Each row below holds a small network's activations on one input, seen along a few directions.
In each table, some parts of the input vary, and every possible input appears once, in random order.
Descriptions start from the smaller parts, as in this example, which fits no table here: one of 5 places around a ring, together with either a single point or one of 9 places along a line or (one of 3 separate values, together with one of 4 places along a line).
Shared parts are said once, and a part with two or three values counts as separate values.

Other details of the inputs vary at random and push rows far along two fixed directions, the same in every table; ignore that.

Table:
row 1: [  7 -11  -9 -30 -35   8 -37  56   7  41 -13  16]
row 2: [ 17 -16 -15 -33 -60  13 -32  41   0  41  -9  52]
row 3: [  1 -53  28  34  54 -52  31  27  17 -27  27  14]
row 4: [ 16  27  27  17  34 -23  33  36  10 -12   0  15]
row 5: [ -6  13  30  15  15 -24   4  78  35  27   2   5]
row 6: [ -4   7 -10  33  23  -2  16 -31  15 -48 -26 -19]
row 7: [ 15 -24 -12 -46 -33  17 -18   6  12  83  15  52]
row 8: [ 10   3  49  24  16 -29  13  24  25  44  16  32]
row 9: [ 10   0  38  15  16 -22  31  25  33  62  32  18]
row 10: [ -5   9 -34 -38  -9  32 -40 -25 -27 -38 -16 -33]
row 11: [ -1  -4   2 -16 -41   8 -19  38  15  25   3  45]
row 12: [  2 -10  28  28   5 -34  62  44  25  41   1  -4]
row 13: [  4 -30 -48 -42 -56  34 -20 -28   4  20 -10   6]
row 14: [  4 -35  19  37  48 -39  21  44  -1 -37  39  17]
row 15: [-23  22 -24  -2  13  24 -44 -32 -15 -25   5 -27]
row 16: [ -1  14  19  31  24 -31  18  62   9   8 -14 -23]
row 17: [  3  24  57  14  35 -29  21  67  26  12  15 -12]
row 18: [ 10  13  -1  30  34 -20  10 -27  -3  -8 -11  -2]
row 19: [-21 -13 -25 -21 -43  33 -41   1 -26  -3 -15 -21]
row 20: [ -1 -21 -39 -29 -35  35 -11 -29  14   7  -7   2]
row 21: [-17 -33 -11  24  63 -12 -13   7 -15 -74  27 -45]
row 22: [  9  32  20  40  60 -36  13  44   2  13   0 -18]
row 23: [ 22 -28  -8 -66 -47   9  -1  18  11  65   4  39]
row 24: [  0 -14  -2 -47 -26  11   7  -5  19  29  13  18]
row 25: [ -7 -54  -9  23  51 -26  39 -14  13 -42  42 -24]
row 26: [ -4  19   6   0  23 -10   5  17 -16 -23 -11 -37]
row 27: [-16  21 -38  10  16  22 -38 -52 -44 -44 -10 -54]
row 28: [ 19  -7  23  20   5 -38  28  47  31  31 -19  27]
row 29: [ -8   1 -47   2   2  22  -2 -86 -28 -24   1 -40]
row 30: [ -6   5 -16 -40 -33  30 -30 -20 -13 -22   4  20]
row 31: [  6 -22 -32 -64 -40  41 -16 -35   1  15   0  14]
row 32: [  3  19  -7  29  13   1   9   7   7 -35 -11  -2]
row 33: [ -2  15  44  31  21 -23  12  73  35  18   8 -12]
row 34: [ 12  16  28  43  13 -42  39  63  11  12  -7  12]
row 35: [-11  22 -21  17   1  37 -33 -69 -28 -53  12 -20]
row 36: [ 24   7  40  15  32 -47  46  39  22  16 -13  17]
row 37: [  4   9  40  15  21 -18  28  -6  20 -19   2  -6]
row 38: [  7   8   9   4  25  -7  20 -20   9 -28 -16  -2]
row 39: [ -2 -23  -4 -28 -40   6   3  21  36  50   9  29]
row 40: [-17  -7 -31   4 -17  40   0 -71   9 -46   2 -47]
row 41: [  0 -17 -37 -44 -34  29  -2 -56 -20 -10  -5 -19]
row 42: [-15 -23 -25  -6 -42  28 -19 -48 -21 -23 -26 -12]
row 43: [ -6  -3   6  18   4  -8   3 -30 -21   6  -5   0]
row 44: [-10 -19 -18 -15 -45  38 -35 -52   4 -26 -11  -4]
row 45: [ -2  18  21  37  49 -31  48   3  29  23  22  -4]
row 46: [ -2  17  27  54  18 -31  45  42  -1 -10  -6  -7]
row 47: [  8  -2  41  12  20 -37  71  37  14  35   8  -5]
row 48: [-11   6 -10  31  26  -1  33 -49 -18  -8   8 -39]
row 49: [ 10 -36  -4 -34 -64   1 -23  22   6  53 -19  46]
row 50: [  1   9   3  15  22 -14  27 -38 -13 -46 -22 -28]
row 51: [  9  36  -6  46  43 -15  12 -16 -18 -32  -1 -13]
row 52: [  6 -33  16 -53 -58   5 -14  14 -11  51  -9  45]
row 53: [  5  -7  14 -10 -46  14 -21  35  14  24   9  36]
row 54: [-15  28   6  29  34  11 -21 -18  -8 -29  13 -43]
row 55: [ -9  16   9  29  33 -15   7 -32   8 -13   1   2]
row 56: [-18  21   6  12  28  -1  11  -4 -27 -44 -10 -55]
row 57: [ -1 -30   2 -37 -57   9 -29  19  26  46  -8  54]
row 58: [  0  29   7  26  52 -10  -5  20   1  -1   1 -17]
row 59: [-11   3 -20 -11   1  36  10 -82  -2 -56   9 -51]
row 60: [ -2  -7 -33 -18 -14  33 -42 -66 -16 -11 -11  14]
row 61: [  3   3  -1 -45 -10  16 -31  31   0  14  -5   8]
row 62: [ -8  25   6  28  23  -4  30 -21 -31 -59  -7 -33]
row 63: [  2   5   5 -15 -22   6 -30  19  -2  40  18  54]
row 64: [  4  29   7  26  28 -18  31  -6 -20 -49  -8 -23]
row 65: [-11  20  16 -13  18  -5  -6  29   9  -8   3 -13]
row 66: [  5 -23  14 -60 -47   7 -23  14  16  45   0  57]
row 67: [  5  33  -3  39  42  -5   7 -14 -10 -28   2  -1]
row 68: [ 13 -20   5 -22 -31  -8 -23   5  -9  62  -5  48]
row 69: [ -4   7  -9 -27 -33  40 -30 -38 -18 -40   9  -1]
row 70: [-13   1 -39 -21 -19  43 -49 -12  -7 -27 -19 -22]
row 71: [ -7  -7   7 -25 -26   6 -39  37 -25  60   6  18]
row 72: [  1  26  30  53  37 -34  34  24 -18   6   9   1]
row 73: [ -1   5 -51   1  10  26  -4 -83 -19 -27   0 -36]
row 74: [ 23  -9  -2 -54 -49  10 -26  35 -10  38  -1  54]
row 75: [  4 -24 -17 -17 -37   2  12   4  10  35  -6   5]
row 76: [ -6  20 -39  15   0  22 -25 -64 -48 -46  -5 -20]
Description of these inputs: one of 4 places along a line, together with either a single point or (one of 3 separate values, together with one of 6 places along a line).
Question: The inputs of row 28 and row 2 match in every part but the place on the line of 4. If row 60 is changed in the same way as row 28 into row 2, which row does it become?
Answer: row 67
Question: Change only the place on the line of 4 in row 29. List by row number the other rows that result.
Answer: row 27, row 68, row 76
Question: Change only the place on the line of 4 in row 57. List by row number the other rows that result.
Answer: row 5, row 11, row 39
Question: Change only the choice among 3 separate values in row 75. List by row number the other rows that result.
Answer: row 29, row 41
Question: Change only the place on the line of 6 in row 22. List by row number the other rows that result.
Answer: row 15, row 27, row 54, row 58, row 71

Table:
row 77: [  0  11  18  42  57 -27  27   3   9 -32  12 -17]
row 78: [ -8  -1  -8  12  10   6   2 -17   4 -46  -4 -18]
row 79: [ 10   4  11 -11 -11  -3 -14  16   2  39   4  36]
row 80: [ -8  -8 -19 -38 -41  34 -33 -13  -1   6  -3   0]
row 81: [ -3   4  16  45  46 -29  33  10   4 -31   6 -23]
row 82: [  2  -4 -19 -35 -48  29 -32 -18 -16   5 -13  17]
row 83: [  3 -12 -14 -30 -46  21 -35  -7 -17  29  -5  28]
row 84: [  9   3  14 -13 -13  -2 -14  16   1  40   7  37]
row 85: [  8   3  32  -4  -3 -21  16  65  32  51   3  22]
row 86: [  9  -2  10 -16 -25  -5  -5  26  -3  36  -8  30]
row 87: [ -3 -15 -15 -43 -41  23 -29   4  -9  28  -3   8]
row 88: [ -4  -6  -4  13  17  -8   9  -2  -4 -31  -4 -16]
row 89: [  6   7  26  10  18 -28  27  52  17  33   0   0]
row 90: [-11   4 -28  -7   2  24 -20 -38 -16 -20   2 -27]
row 91: [  8 -11  25  20  20 -33  22  48  14  20   9  15]
row 92: [  6   2  -1 -11 -20   0  -8  10  -6  19 -12  18]
row 93: [ -6  18 -29   4  -5  24 -11 -53 -20 -53 -21 -28]
row 94: [  6  -5   6 -24 -20   1  -5  35  12  36  -2  12]
row 95: [-1  1  5 -4  5 -2 -1 14  1 24 11  0]
row 96: [ -3 -28 -26 -33 -29  24 -40 -18 -15   2   9  18]
row 97: [ 10 -17  31   0   3 -31  19  62  15  34   7  29]
row 98: [-15   0 -33  -7  -9  31 -23 -49 -23 -32  -4 -38]
row 99: [ -6 -16 -27 -34 -37  30 -37 -14 -14  19  -1   0]
row 100: [  0   0 -19 -16 -22  19 -28 -23 -18   8  -3  15]
row 101: [ -1  22   2  19   8  -1   9 -11   4 -24 -14  -9]
row 102: [ -4  -3 -16 -26 -13  23 -31 -18  -6  13   8   0]
row 103: [ -4  11  22  40  40 -24  35  12  17 -41   1 -20]
row 104: [  3  -3  12 -20  -7   1 -13  23   8  44  15  18]
row 105: [ -1  11  21  41  55 -27  28   2   8 -32  14 -17]
row 106: [ -1  18   0  21  18  -4   6 -17 -12 -13  -1  -6]
row 107: [ 15   3  28   9  -2 -29  13  54  11  55  -1  36]
row 108: [-11  -5 -26   0   0  23 -10 -46 -17 -66  -7 -31]
row 109: [ -2  -2  -2  12  14  -4  10  -1   2 -35  -4 -14]
row 110: [  9  -4  23  31  30 -35  73 -12  30  11   6  -4]
row 111: [ -8  -4 -10  15  22   1   0 -24 -11 -38   9 -17]
row 112: [ -8  19  -5  16  21   3  15 -17  -2 -39  -7 -43]
row 113: [  0  -6 -14  19  17  -3  47 -64  12 -26  -2 -25]
row 114: [  4  11  11   1 -12  -1   1  12   8   8  -9  16]
Question: The inputs of row 102 and row 104 match in every part but one. If row 109 is changed in the same way as row 102 into row 104, which row does it become?
Answer: row 108
Question: Describe the family of inputs behind these rows.
Answer: one of 2 separate values, together with either a single point or (one of 3 separate values, together with one of 6 places along a line)
Question: Start at row 102 and move only the place on the line of 6, one step at a time. The first step leads to row 90. Which rows follow, in order?
Answer: row 99, row 89, row 94, row 85
Question: Change only the choice among 2 separate values in row 97. List by row number the other rows that result.
Answer: row 88
Question: Change only the choice among 3 separate values in row 97. List by row number the other rows that result.
Answer: row 86, row 87
